These are the activations of a small neural network, seen along a few directions. Each row is one input.
In each table, some parts of the input vary, and every possible input appears once, in random order.
A made-up example of a description, with smaller parts first: ring(5) and (point or (values(2) and line(4)) or ring(9)).
Shared parts are said once, and a part with two or three values counts as separate values.
In the rows, 128 means zero.

Other details of the inputs shift rows strongly along three fixed directions, in all tables alike. That doesn't count.

A family of inputs:
r1: [127 136 132 128 128 123 129 119 137 133 124 126 128]
r2: [122 103 126 129 148 163 142 131 131 156 125 129 124]
r3: [133 136 113 123 112 134 141 141 122 108 127 122 127]
r4: [129 130 138 124 131 117 119 133 129 131 128 130 132]
r5: [126 126 137 125 131 116 123 128 129 129 128 130 134]
r6: [125 136 122 129 130 121 121 118 138 133 121 127 127]
r7: [135 137 112 127 111 138 138 139 122 108 128 123 123]
r8: [129 137 132 128 129 124 129 122 137 134 125 126 129]
r9: [129 127 127 126 129 114 116 127 131 135 129 135 132]
r10: [130 127 117 124 107 130 134 137 110 107 138 129 124]
r11: [130 127 136 126 128 116 122 124 128 131 127 134 131]
r12: [127 137 133 128 129 122 128 125 137 133 123 122 132]
r13: [135 135 113 124 110 135 141 139 122 107 127 122 125]
r14: [128 130 137 127 130 119 119 127 128 130 129 134 127]
r15: [128 135 131 129 131 124 128 121 136 131 119 125 128]
r16: [129 136 112 124 109 138 140 135 118 108 129 122 120]
r17: [134 129 117 125 113 130 132 145 112 104 136 129 126]
r18: [122 104 126 132 149 162 142 130 132 153 129 127 128]
r19: [126 138 131 131 134 124 126 123 136 129 122 124 128]
r20: [130 128 137 126 133 117 119 130 129 128 125 131 129]
r21: [126 126 127 128 128 114 116 122 130 134 129 135 130]
r22: [129 126 137 127 128 116 122 125 129 131 126 133 131]
r23: [121  94 130 127 147 153 137 132 122 154 131 136 126]
r24: [126 128 138 124 128 115 122 128 129 131 127 130 133]
r25: [124 103 125 132 151 160 143 131 132 153 127 128 128]
r26: [128 127 117 123 110 132 133 140 110 106 136 128 124]
r27: [129 129 137 125 134 117 120 133 130 130 128 131 133]
r28: [136 128 117 126 110 131 130 143 113 106 136 130 124]
r29: [131 139 113 126 110 138 137 136 121 108 130 124 119]
r30: [129 136 122 127 129 120 123 123 139 136 122 127 130]
r31: [129 128 137 129 132 115 122 127 128 129 130 131 134]
r32: [125 136 132 127 129 122 128 121 136 132 123 122 131]
r33: [126 136 132 128 128 122 129 120 136 134 123 124 129]
r34: [130 103 106 130 128 176 153 141 115 132 135 128 120]
r35: [128 136 132 127 129 123 129 124 136 134 123 124 130]
r36: [129 128 137 126 132 116 123 131 130 130 129 130 135]
r37: [131 136 131 128 129 123 128 122 136 133 122 126 130]
r38: [128 138 132 128 134 124 127 127 138 130 122 123 131]
r39: [131 134 112 126 112 137 139 134 121 106 127 121 122]
r40: [129 126 136 125 129 115 123 126 130 129 126 131 132]
r41: [129 137 131 129 131 125 126 125 137 131 119 125 127]
r42: [126 129 137 128 134 118 119 129 129 128 128 130 131]
r43: [129 129 136 125 130 116 120 125 127 130 125 134 129]
r44: [129 127 136 126 130 117 121 127 129 130 124 133 129]
r45: [124  92 130 125 149 152 137 134 124 151 128 136 128]
r46: [129 136 131 129 128 123 128 118 135 132 122 126 129]
r47: [124 137 132 124 133 123 128 124 137 130 119 123 130]
r48: [127 128 137 126 129 116 121 129 128 132 130 130 133]
r49: [111 133 127 244 120 150 105   8 106 109 222 102 104]
r50: [128 136 132 129 132 123 129 124 137 131 124 122 133]
r51: [121 103 125 134 151 162 142 128 131 151 128 127 126]
r52: [131 127 106 126 110 132 126 140 112 108 136 133 122]
r53: [132 128 136 127 129 117 121 127 128 132 129 133 132]
r54: [127 137 132 126 130 124 128 121 137 132 121 126 126]
r55: [132 130 137 127 131 118 119 128 128 131 128 134 130]
r56: [126 130 138 127 132 118 118 129 128 130 128 130 130]
r57: [126  94 130 128 148 156 135 134 122 154 130 139 126]
r58: [126 127 136 128 133 117 122 126 127 127 127 131 130]
r59: [124 127 137 126 132 119 121 126 127 128 128 130 131]
r60: [132 136 102 126 110 138 133 137 122 111 130 125 122]
r61: [126 135 132 129 131 121 130 121 136 130 121 124 131]
r62: [129 130 137 128 131 118 119 128 128 132 131 131 129]
r63: [125  92 120 131 148 156 131 133 124 157 135 140 127]
r64: [123  92 130 128 147 152 139 133 123 151 132 136 131]
r65: [129 136 132 129 133 124 126 124 137 129 119 124 128]
r66: [126 135 132 127 131 123 130 122 137 131 122 123 132]
r67: [125 139 132 126 133 124 126 126 137 129 120 123 130]
r68: [125 136 132 126 134 123 128 124 137 130 120 123 130]
r69: [128 130 137 127 132 118 119 130 128 129 130 130 133]
r70: [127 135 122 124 128 120 124 122 139 135 119 128 130]
r71: [135 127 117 127 108 130 133 140 113 107 137 130 126]
r72: [132 133 112 124 109 136 142 135 121 107 128 122 124]
r73: [129 135 112 125 113 136 140 136 120 105 127 122 123]
r74: [132 127 117 121 107 130 135 140 113 108 136 132 123]
r75: [131 136 132 128 133 124 127 126 138 131 121 123 130]
r76: [129 138 132 126 131 124 126 127 137 134 121 124 129]
r77: [134 138 113 124 110 138 138 140 122 110 129 125 122]
r78: [130 136 101 131 110 139 131 131 120 108 133 124 119]
r79: [130 139 131 126 131 124 126 125 136 131 118 127 128]
r80: [125  89  99 127 125 170 145 143 106 130 141 137 118]
r81: [127 129 137 124 129 117 121 126 128 131 127 134 127]
r82: [127 129 137 129 134 118 120 128 128 127 128 131 130]
r83: [130 128 137 128 128 117 121 125 129 132 132 133 130]
r84: [132 127 137 126 130 114 122 129 130 130 127 131 133]
r85: [127 138 132 130 132 125 126 125 136 132 124 122 130]
r86: [124 137 133 126 131 124 127 122 136 132 121 123 129]
r87: [127 137 133 126 131 122 128 125 138 132 122 123 133]
r88: [128 134 113 124 110 137 141 135 120 107 130 121 126]
r89: [129 134 131 128 128 123 129 121 137 132 120 125 130]
r90: [127 128 137 128 131 117 121 127 128 130 131 130 134]
r91: [126 129 137 126 133 119 119 130 128 129 127 131 131]
r92: [124 102 125 128 148 160 144 128 130 155 123 131 125]
r93: [134 128 117 125 110 132 131 143 112 105 133 131 123]
r94: [132 127 137 128 132 118 120 130 129 129 128 131 131]
r95: [129 129 137 126 129 116 122 129 128 133 130 131 132]
r96: [129 126 116 123 112 132 134 141 112 103 135 128 125]
r97: [127 130 137 127 131 118 118 128 127 131 128 132 128]
r98: [131 130 137 127 130 118 120 129 129 132 130 134 129]
r99: [125 127 137 126 130 117 122 125 128 130 129 130 133]
r100: [125 139 133 127 132 124 126 126 137 132 120 123 129]
Description of these inputs: values(2) and ring(5) and (point or ring(9)).
Changing only the values(2) part turns r35 into r95. The same change can be made to r61. Which row results? -> r64
Changing only the values(2) part turns r18 into r69. The same change can be made to r100. Which row results? -> r56
List by row number the other rows that have the values(2) part and the ring(5) part in common with r13. -> r3, r8, r12, r30, r35, r37, r49, r50, r87
Which other rows does r83 become when the values(2) part takes its other values? List them by row number. -> r8
Start at r62 and move only the ring(5) part, one step at a time. The first step leads to r95. Which rows follow, in order? -> r10, r23, r97
Which other rows does r99 become when the ring(5) part takes its other values? List them by row number. -> r59, r69, r90, r91
List by row number the other rows that have the values(2) part and the ring(5) part in common with r61. -> r1, r32, r33, r46, r66, r70, r72, r88, r89

A family of inputs:
r101: [ 97 105 175 207 174 132 113  40 136 157 181 102 136]
r102: [115  66 121  96 144 196 187 181 103 127 112 126 126]
r103: [115 177 108 127  75  73 105  97 113  62 138 121 114]
r104: [137  91  80 154  88 211 177 162  67  75 193 111 115]
r105: [111 109 166 204 164 127 120  30 140 169 183 113 142]
r106: [135 169 140  63 128  45  87 178 149 108  59 148 138]
r107: [114  67 113  88 140 189 186 173 106 132 105 131 131]
r108: [162 181 145  64 126  49  90 198 154 118  78 146 152]
r109: [148 174 106 134  70  86  98 129  99  54 143 137 106]
r110: [139 183  99 137  64  68 107 103 124  76 152 120 130]
r111: [144 138  39 158  80 251 200 135 115  89 145  94  90]
r112: [116 105 147 198 147 126 102  26 143 187 181 134 119]
r113: [137  89  66 144  64 206 187 135  71  89 179 132 107]
r114: [116 108 176 204 155 130 123  27 138 172 180 121 131]
r115: [139  75 105 104 140 193 162 205 102 146 132 140 133]
r116: [141 190 140 142  85  85  97 128 101  59 145 121 115]
r117: [ 97 157 124 211 181 169 120  23 181 172 142  81 116]
r118: [153 172 123  61 105  42  97 177 160 129  67 146 157]
r119: [113  98 136 189 146 137  93  40 121 169 170 137 108]
r120: [123 102 190  85 186 109 142 134 167 203  72 144 152]
r121: [146 233  76 142  75 123 139 114 157  65 113  78 117]
r122: [136 167 125  57 111  42  92 175 159 120  62 143 153]
r123: [152 193 151 139  69  72 123 115 124  60 142 109 131]
r124: [158 183 174  67 114  55 119 189 157 117  75 132 154]
r125: [ 91 108 182 202 183 137  99  45 124 154 176 111 123]
r126: [101  97 171  80 190 106 128 128 168 204  70 146 150]
r127: [145  96 153  94 173 114 113 162 161 201  89 167 139]
r128: [167 179 156  66 118  56  92 192 155 122  78 155 143]
r129: [130  68  90  81 113 198 192 182  97 138 110 145 119]
r130: [129 185 129 148  92  81  91 131 109  54 154 112 130]
r131: [121 173 104 135  76  75  86 100 106  61 136 125 115]
r132: [143  64  80 102 136 183 155 196 106 152 125 153 126]
r133: [117  63  77  90 127 182 169 175 113 151 118 142 126]
r134: [107 157 136 213 177 177 124  15 175 178 141  88 101]
r135: [127  85  63 153  99 210 145 161  59  68 194 132 102]
r136: [139 189 114 131  66  66 116 105 125  71 142 117 139]
r137: [139 107 189 103 188 118 113 159 165 210  94 153 149]
r138: [139  88  81 152  81 208 191 152  70  72 186 107 118]
r139: [123 186 138 141  95  84  92 124 101  49 145 115 117]
r140: [131  66  78  80 110 194 181 184 100 144 112 150 111]
r141: [131 175 104 150  86  71  84 118 111  57 152 127 121]
r142: [100 106 164 200 188 136  72  49 122 156 182 133 112]
r143: [122 101 145 201 148 127  86  31 137 186 178 140 119]
r144: [145 184 129 142  88  85  86 125 100  61 151 133 109]
r145: [111 152 143  95 204 146 142 126 211 204  34 109 133]
r146: [110  98 175  93 191 104 138 137 171 198  80 135 165]
r147: [136  68 115  89 123 207 200 198  97 124 113 131 122]
r148: [112 102 185 103 202 113 121 154 167 197  91 132 161]
r149: [113  66  89  92 131 185 181 174 111 144 116 138 135]
r150: [126 104 187  90 184 121 136 164 151 189  83 139 143]
Changing only one part turns r104 into r124. The same change can be made to r121. Which row results? -> r111
Changing only one part turns r112 into r103. The same change can be made to r114. Which row results? -> r107
Describe the family of inputs behind these rows. -> ring(5) and (point or ring(9))
Which other rows does r135 become when the ring(9) part takes its other values? List them by row number. -> r101, r122, r130, r133, r141, r146, r148, r149
List by row number the other rows that have the ring(5) part in common with r109. -> r116, r119, r120, r129, r134, r140, r144, r147, r150
Which other rows does r132 become when the ring(9) part takes its other values? List them by row number. -> r104, r105, r108, r110, r115, r118, r136, r138
